Each row below holds a small network's activations on one input, seen along a few directions.
In each table, some parts of the input vary, and every possible input appears once, in random order.
Descriptions start from the smaller parts, as in this example, which fits no table here: ring(5) and (point or (values(2) and line(4)) or line(11)).
Shared parts are said once, and a part with two or three values counts as separate values.

Other details of the inputs vary at random and push rows far along two fixed directions, the same in every table; ignore that.

A family of inputs:
R1: [ 42 -11 -42  -1 -38  29 -39  -8 -95  -1 -28  79   7]
R2: [ -2  18  62   5  29   6  58  -6  81 -25  27 -90  -3]
R3: [-38  17 -19  15  10 -33   6   6   6  37  -7  -8 -12]
R4: [ -6  16 -26  16  -4 -15 -24  -3 -45  12  13  26  -5]
R5: [-22 -19   8 -10  18 -37  -8  -9  32  15  -2  -5  -4]
R6: [-12   6  61 -15  40 -34  52 -35  90  11   5 -95 -10]
R7: [-22 -32 -37  -6   0 -36 -54  -7 -48  29 -18  56   4]
R8: [ 68  -9  27 -25 -17  61  32 -19  -4 -38 -29  -8   8]
R9: [-17 -21  14 -15  11 -27 -14  -3  39  17  -2  -3   4]
R10: [-53  -1 -20  14   4 -22 -14  33  10  29   6   5  -1]
R11: [ 64  -6  11 -18 -33  56   2  -4 -10 -37 -13  28  13]
R12: [ 72  -2  31 -17 -16  56  14 -16  -8 -56   4   0   8]
R13: [  9  -2  32  -4  16  17  39  -4  31 -11  -3 -49  -4]
R14: [ 65  -5  16 -20 -27  57  -2  -5 -23 -51   7  24  17]
R15: [ 61  -5  11 -16 -22  47   8 -11 -10 -38 -13  15   7]
R16: [-52  12 -31  18   5 -41 -15  23  12  32  -1  14 -12]
R17: [-37   4 -33   7  -9 -19 -21  27   1  26  -6  30   1]
R18: [-50  -5 -29  17   7 -28 -18  24  -9  27   0  15  -6]
R19: [-19  -3 -25  15   0  -9 -22   7 -41   8   9  19   4]
R20: [ 78   1  33 -16 -12  58  22 -24 -16 -56   1  -7   7]
R21: [-22  -9 -46  14 -13  -8 -37   6 -80  20   2  45   4]
R22: [-44  33 -17  24  20 -47  -2   9  30  26  15 -13 -17]
R23: [-37  11   6   9  11 -15   7  16  34   5  31 -27  -1]
R24: [-24  12  13   8  19 -16  31   2  24  18   3 -51  -7]
Each input here is: line(4) and (point or ring(5)).
The inputs of R15 and R22 match in every part but the line(4) part. If R12 is changed in the same way as R15 into R22, which row does it become? -> R20
List by row number the other rows that have the line(4) part in common with R4. -> R1, R3, R6, R21, R24

A family of inputs:
R25: [ 29 -16  25  -5   6   2  -1 -22   1 -11 -12   1  -4]
R26: [-55  18 -32  21  -2 -28 -40  53  31  18  26  21  -2]
R27: [-108   21  -26   24   37  -92   -9   24   41   79   12  -31  -28]
R28: [ 29  -1  57 -29   3  24  60 -26  60  -9 -19 -63  -1]
R29: [ -61   16   53   11   59  -42   62  -11  119   15   19 -121  -16]
R30: [ 73 -19  98 -46  12  71  90 -31  77 -51 -16 -98  24]
R31: [ -6 -15  22  -3  13  -9  27  -4  23   7 -11 -36  -7]
R32: [ 17 -23 -30 -13 -21 -14 -51  -2 -64  10 -27  63   2]
R33: [ 20  16 -28  11 -19  19 -18  -5 -78 -21   7  30   9]
R34: [ 72 -28   0 -36 -28  40 -14 -35 -34 -25 -34  44  19]
R35: [ 64 -27  45 -47  -8  45  24 -31  14 -42 -12 -11  14]
R36: [-104   24  -60   40    3  -72  -56   65   19   52   35   57  -13]
R37: [ 57 -59 -29 -20 -36  38 -51 -26 -99 -27 -33  90  14]
R38: [ 27  13 -43  20 -29  38 -20  -2 -97 -17 -12  62   8]
R39: [-48  18 -31  24  -3 -21 -34  43  29  14  26  25  -2]
R40: [-41  33 -24  32  16 -40 -13   4 -27  31  51  -8 -10]
R41: [ 35  29   2  16  -3  41  44   6 -18 -22  -1 -26  -6]
What do these inputs look like to the network? -> values(3) or line(4) or (values(2) and ring(5))
Which other rows does R29 become when the values(2) part takes its other values? List them by row number. -> R37

A family of inputs:
R42: [-14  10 -29  21  -4  -9 -16   2 -46  10   2  26  -5]
R43: [  0   4  29  -1  15   4  23  -1  49 -22  17 -39   2]
R44: [ 17  -1  25 -11   2  16  22   6  54 -13  -9 -18   0]
R45: [ 18   6 -45   4 -26   3 -45   2 -61   2  -7  70   2]
R46: [ 79  -4  23 -13 -21  59  11 -22 -23 -52  -2   9   7]
R47: [ 24  10  32  -1   6  29  34  -6   9 -24  12 -45  -1]
R48: [-62   8 -28  16   5 -35  -8  22   1  41   8   1  -4]
R49: [ 11 -24  47 -26  25  -9  32 -35  45   5 -17 -53   0]
R50: [-51 -18  -6  -5  23 -69 -29  -5  26  41   1   4  -7]
R51: [-90  20 -23  33  31 -66  -1  26  26  42  23 -28 -15]
R52: [  5 -28 -55  -6 -43  17 -64  18 -85   7 -13  97  20]
R53: [-32  30 -31  20   3 -35  -9   7 -14  29   1   8 -11]
R54: [ 85 -18  22 -22 -30  77  -2 -12 -45 -59  -2  23  19]
R55: [ 11   5  39  -9  13  19  51  -2  64  -8 -14 -56  -7]
The inputs of R52 and R48 match in every part but one. If R44 is changed in the same way as R52 into R48, which row does it become? -> R55
What do these inputs look like to the network? -> values(2) and (point or line(6))
Which other rows does R43 become when the values(2) part takes its other values? List them by row number. -> R51
